Each row below holds a small network's activations on one record, seen along a few directions.
After each row come some of the record's fields: Bubo, Ropa, Rolin, Dev, Kuvul, Bag, Kovi.
A field that a record lacks is left out.
The largest differences between rows may come from other fields.
Random noise pushes rows far along 6 fixed directions. That doesn't count. These rows show it; they differ only by the noise:
[   8   68   -9   84 -119  -83  230  154 -130 -253 -167  194   41 -140
   51   99 -104  293  -40  217 -211  -61   63   99  -68]
[ 267 -168  225 -172  571 -210  248  -59  -89   76 -320  383 -184  -59
 -105  193  -26  153 -429  395   12  108   68  190 -422]
[-292  368 -317  209  313  -55  -10  191    9  204 -136   34 -186 -180
  339  205   16  -44 -188  -71  254  -97 -342  328 -192]
[  10   30   25   91 -242  -60   81  260  -45 -264  -98  212  -59 -128
  136   88 -112  256 -166  215  -38    4    6   94   -9]
[-223  266 -278  129  495 -199  390  146 -346 -111 -167  154  -18  -76
  161  175  -79  428   78 -182 -256   48   35   49 -316]
[-330  501 -306  171   50 -160  279  -80   88   54 -392  125  -67 -277
  243  203   81  -56  -10  -69 -269 -272  -60  489 -219]
[-242   -1  -73  306   41  442 -150  260 -227 -106 -518  301 -212 -455
  331  390 -390 -154 -237  383  322   35 -229  284 -130]
[ 182 -127   89  -10  107 -177 -122  472  -35  -74  264  136 -196  105
  142    9  -47  367 -423  169  415  211 -196  -95  -39]

[  94  -14  140 -115   16 -278   66   71   53  -96  234  148 -139  104
  109 -121  223  124 -138 -110 -136  194  239 -127 -154] => Bubo=g3, Dev=l2, Bag=c5
[-142 -239  188   79 -437  207   43  -38 -158 -234 -134   57  -34   13
  -36  191 -228  -77   95   95   24  115  111  -29   72] => Bubo=g1, Dev=l2, Bag=c5
[-230   93  -71  173 -145   36   28 -166   78   -5 -263  207 -257 -182
  135  259 -155 -276 -170  -74  -32   54  -19  306  -58] => Ropa=e1, Dev=l5, Bag=c5, Kovi=d1
[-198  154 -260  109  542 -101  322  -85 -307   77  -84  -23  164  -57
  -84  155  -23   49  431  -93 -155 -117  -27   15 -231] => Bubo=g3, Rolin=t2, Dev=l5, Kuvul=f2
[ 424 -261  343 -194   11   25 -260 -188  236  313  304 -168   90  235
 -353 -192  181 -321 -194  363  391 -142 -116  -61  139] => Bubo=g1, Rolin=t3, Dev=l5
[-303  158 -240  267 -220   77  118  130 -278 -392  -15  115  -31 -153
  197  120 -161   61  299 -111 -254  -13  116  -54  108] => Ropa=e1, Dev=l5, Bag=c5, Kovi=d2
[ 165   68 -154  144  114  244 -217  179  -32  299  175 -324  235 -120
  -28   15    2 -125 -102  445  385 -351 -486  173   83] => Ropa=e1, Rolin=t1, Dev=l1, Kuvul=f1, Bag=c5, Kovi=d2
[  17  312 -203 -179  490 -500  -11  -53  283  373  425  -14 -103  266
  141 -113  451  -61 -142 -456   59  -46 -189   75 -326] => Bubo=g2, Rolin=t2, Dev=l3, Kuvul=f3
[-120 -196   20    3  501   54 -173  193 -296  -22  253  102 -215  196
  107  -50 -120   72  -34 -349  368  382    0 -351 -193] => Bubo=g2, Rolin=t2, Dev=l3, Kuvul=f2
[ 248 -298  466 -103   40  383 -287 -228  -40  151   55   95  -38  -36
 -130 -103   24 -539 -227  441  219   36   70  -75  -73] => Bubo=g1, Dev=l2, Bag=c5
[ -57   31   66  -73  377 -186  349 -188 -119  -45 -417  177  -11  -71
  -26   90    9  164  -39 -125 -330   87  313  125 -292] => Bubo=g2, Rolin=t2, Dev=l2, Kuvul=f1
[ 388  -68   23  -38 -181  -79 -286  333  412  318    4 -330  -66   53
   60 -177   41  162 -471  224  671  -83 -441  185  399] => Ropa=e2, Rolin=t2, Dev=l5, Kuvul=f1, Bag=c5, Kovi=d1
[ 209   49  -42   -5 -126 -116  357 -127  -18  -48 -328    0  276 -107
 -136   77   40  170  189  242 -373 -286  134  153   63] => Bubo=g3, Rolin=t3, Dev=l5
[ 337 -244  192 -202   40 -190   68 -256  151  110   82  -37  -19  192
 -334 -165  113  -93 -198  281  -93  -43   75  -45  -83] => Ropa=e1, Dev=l3, Bag=c5, Kovi=d2
[ 120   23  160 -104 -668 -270   28   -1  401 -196  121  234  -59  -14
   59   -4  258  -98  -89  226 -291 -101  178  209   36] => Bubo=g3, Dev=l1, Bag=c5
[-226  197 -108   58 -439   77  140 -369  206 -115 -480  149 -141 -241
   10  104   17 -405   45  -11 -394 -238  238  461  -75] => Ropa=e1, Dev=l3, Bag=c5, Kovi=d2
[ 102  -77  129 -148 -297   -7  -53   61  118 -212 -136  194  -91 -176
  160  -33  -56  190 -239   60 -140  142  236   10  -16] => Ropa=e2, Rolin=t1, Dev=l2, Kuvul=f3, Bag=c5, Kovi=d1
[ 338 -336  285   -4 -252  570 -558  273  -38 -148  -31  -84 -170 -121
   46 -112 -257  -91 -380  441  565  216 -117 -299  266] => Ropa=e1, Rolin=t1, Dev=l5, Bag=c5, Kovi=d2
[  42  216 -170   70  622  -42  128 -124   48  506  -53 -210  289  -24
 -168  162  164 -281   71  231  157 -353 -501  349 -192] => Bubo=g2, Rolin=t2, Dev=l1, Kuvul=f1
[-115  182  -72  104  100  361   76 -242  -66   19 -478  150   38 -425
  143   95 -128 -314   26  231 -366 -103   97  234 -207] => Ropa=e1, Dev=l2, Bag=c5, Kovi=d1
[  28   47   21   28 -329  -60   -8  -14  230  150  180 -102  255 -126
  -48   39  180 -302  135  344   76 -417 -221  239  109] => Bubo=g2, Rolin=t2, Dev=l2, Kuvul=f2
[   4   31   64   81   51  369  -57 -496   55  248 -576 -122  148 -261
 -230   95  -42 -547   61  415   63 -386 -125  372  -12] => Bubo=g3, Rolin=t1, Dev=l3, Kuvul=f1
[-286  239  -19   28  -32 -100   74 -354  218  115 -205   62  -67  -73
   49  151  217 -446   27 -136 -212 -164  113  359  -95] => Bubo=g1, Dev=l2, Bag=c2
[ 184  156 -170  -20 -242 -223  272   54 -149 -296  229 -148  341   90
 -152 -175   65  491  265   26 -463 -171  121 -117  179] => Ropa=e1, Rolin=t1, Dev=l5, Bag=c5, Kovi=d2
[-194   87 -183  161  104   68    1  192 -169   10  139  -14   32   70
   48   86    6   45  260  -39   60  -29 -225  -65   -9] => Bubo=g3, Dev=l3, Bag=c3
[ -67  237 -183  -28  185 -219  415   -6  -42 -162  -66   37  196   96
   16  -75   46  394  155 -299 -539   35  185   37 -139] => Ropa=e2, Rolin=t2, Dev=l1, Kuvul=f1, Bag=c5, Kovi=d1
[ -51  114   80  -99  254    1  -49 -234  135  281  -82   15 -182  -20
   74  -31   59 -265 -205 -165  102   68   22  133 -184] => Ropa=e2, Rolin=t3, Dev=l2, Bag=c5, Kovi=d1
[ -41 -192   10   58  164   65  126  285 -414 -355  135  117  159   92
   -3  168 -223  433  138    4  -44  240   93 -333  -77] => Bubo=g1, Rolin=t1, Dev=l2, Kuvul=f1
[-280 -131 -282  455    0  588 -434  901 -645 -491  145  137 -273 -289
  637  240 -483  175  -33   81  566  271 -324 -328  -45] => Ropa=e1, Rolin=t2, Dev=l3, Kuvul=f2, Bag=c5, Kovi=d2
[ 123 -231   38  -21  820   23  120 -255 -275  274 -228   76   66  -60
 -238  232   12 -192   57  308  114  -65 -152   46 -292] => Bubo=g3, Dev=l3, Bag=c2
[  94 -109  202  -48 -217  120  -86  -49   32   10  194   15  148   -5
  -87  -29   55 -333   51  324  120 -158  -25   -2   29] => Bubo=g1, Rolin=t2, Dev=l2, Kuvul=f2
[-118  158 -201   67  468  -41 -146   80   48  362   15  -64  -61  -72
  176  231   86 -144 -112  -40  336  -62 -379  240 -175] => Bubo=g2, Rolin=t1, Dev=l1
[ -34  156 -227  116  341   32  154   -5 -207  226  201 -250  387   -5
 -198   59   58 -143  445  178   69 -296 -359    9  -48] => Bubo=g3, Rolin=t2, Dev=l1, Kuvul=f2
[-206  -96  -87  152 -501  142 -356  609 -138 -349  338   83  -91   25
  368   31 -340  167   21  -79  224  279 -132 -299  286] => Ropa=e2, Dev=l1, Bag=c5, Kovi=d1
[  15 -185   19   20  197  240   11 -226 -249   62  -78  -82  100   -2
 -234   66 -205  -90  238   28  -16   -2  -80 -136   43] => Ropa=e2, Dev=l3, Bag=c5, Kovi=d1
[-343  314 -283  265 -222   68  359   53 -260 -212 -124   14  317 -230
   49  180  -31   83  671   52 -551 -340    1  141   33] => Bubo=g3, Dev=l1, Bag=c3

Here are new rows. What are their fields?
[  97  -66   34   -4  264 -162  170  -93   49  214  -62 -150  208   14
 -264   96   66   13   80  246   98 -237 -162  183  -16] => Bubo=g2, Rolin=t2, Dev=l1, Kuvul=f1
[ -80  -26  -16   30 -515 -154 -257  280  254  -60  434 -190 -193  268
   62 -182  -73  138  -38 -312  287  181  -63 -208  352] => Ropa=e2, Dev=l5, Bag=c5, Kovi=d1
[ -72   53 -154   45  269   -5 -156  409 -112   52  339   16 -156    1
  268  -53  -49  103 -216 -169  342  228 -222 -121 -123] => Ropa=e1, Rolin=t2, Dev=l2, Kuvul=f2, Bag=c5, Kovi=d1
[-116  119  -59   -6  218  193 -271   25   -1   61 -112  105 -316 -145
  326  -57  -26 -139 -513 -126  247  220   33   68 -161] => Ropa=e1, Rolin=t1, Dev=l2, Kuvul=f1, Bag=c5, Kovi=d2
[  77 -185  363 -141  -51   74  179 -413   27  -52 -462  364 -160 -155
 -169  201  -34 -393  -94  350 -237   59  356  229 -280] => Bubo=g3, Dev=l2, Bag=c5
[  85   49  251 -131 -716 -123 -361   -8  565  -34  114   68 -203  -16
  149 -164  240 -250 -409   -2  132   16   91  192  172] => Bubo=g2, Rolin=t1, Dev=l2
[-151  336 -304   23  635 -274  167 -139 -133  303  346 -284  145  219
  -48 -172  299  -29  338 -407  -19 -168 -159 -107 -208] => Bubo=g3, Rolin=t2, Dev=l3, Kuvul=f2
[  86   13  -74  118 -311  181 -139   61 -145    5  470 -438  333  190
 -220 -277   30   45  429   28   42 -160 -114 -312  426] => Bubo=g3, Dev=l5, Bag=c5
[ -74  154 -230  256  220  355 -250  282 -134  162  -45 -254   41 -315
  252  193 -184 -123  -12  219  416 -136 -560   86   75] => Ropa=e1, Rolin=t1, Dev=l1, Bag=c5, Kovi=d1
[ -67 -161  145 -172  138 -200   75 -182  143  -26 -165  318 -330  145
  -46  234   -5 -108 -169 -122   78  211  247  132 -222] => Bubo=g1, Rolin=t3, Dev=l5
[ 159 -103  141 -293  625   65 -119  -79 -293   82  301  -61 -139  261
   -5 -419   63  259 -186 -458  -97  511  352 -513 -195] => Ropa=e2, Dev=l2, Bag=c5, Kovi=d1
[ 224 -479  212  184 -798  403  -64  343 -381 -605  263  -69  464  -18
 -291  -60 -380  204  504  620   54 -123  -41 -430  467] => Bubo=g3, Rolin=t2, Dev=l3, Kuvul=f2
[ -74  141  -62   56 -679 -163 -132   73  395  -44  207 -111   -3   36
   43  -92  174 -229  101   -3  170 -247 -197  188  251] => Bubo=g3, Rolin=t2, Dev=l3, Kuvul=f2
[  11   -6  127  -47    0   55   91 -208  -33  -45 -204   28  140  -77
 -116    1  -13  -25   25   68 -214  -62  198   64  -55] => Bubo=g2, Rolin=t1, Dev=l2, Kuvul=f1
[ 299  286 -132 -122  -68 -472  385 -120  234   67  -23  -74   98   72
  -53 -323  340  315 -202 -138 -414 -183  167   39  109] => Ropa=e1, Dev=l5, Bag=c5, Kovi=d2
[  32   93 -101 -173  427 -163  225 -231  -85  199  -63  -93   37   63
 -174 -122  129  -64  -21   39 -247   13  157   29 -266] => Ropa=e1, Dev=l2, Bag=c5, Kovi=d2
[ -29  132  -38 -170  363 -419  269 -385  213  160 -324  137 -142   31
  -60   40  260   52 -105 -318 -320  -21  227  247 -320] => Bubo=g2, Rolin=t1, Dev=l3
[-105 -192  151  108 -438  318 -185   26  -98 -384 -152   90  -31  -17
   20  -15 -253   14   22   -7   42  109  199 -152  166] => Bubo=g1, Rolin=t1, Dev=l3, Kuvul=f1
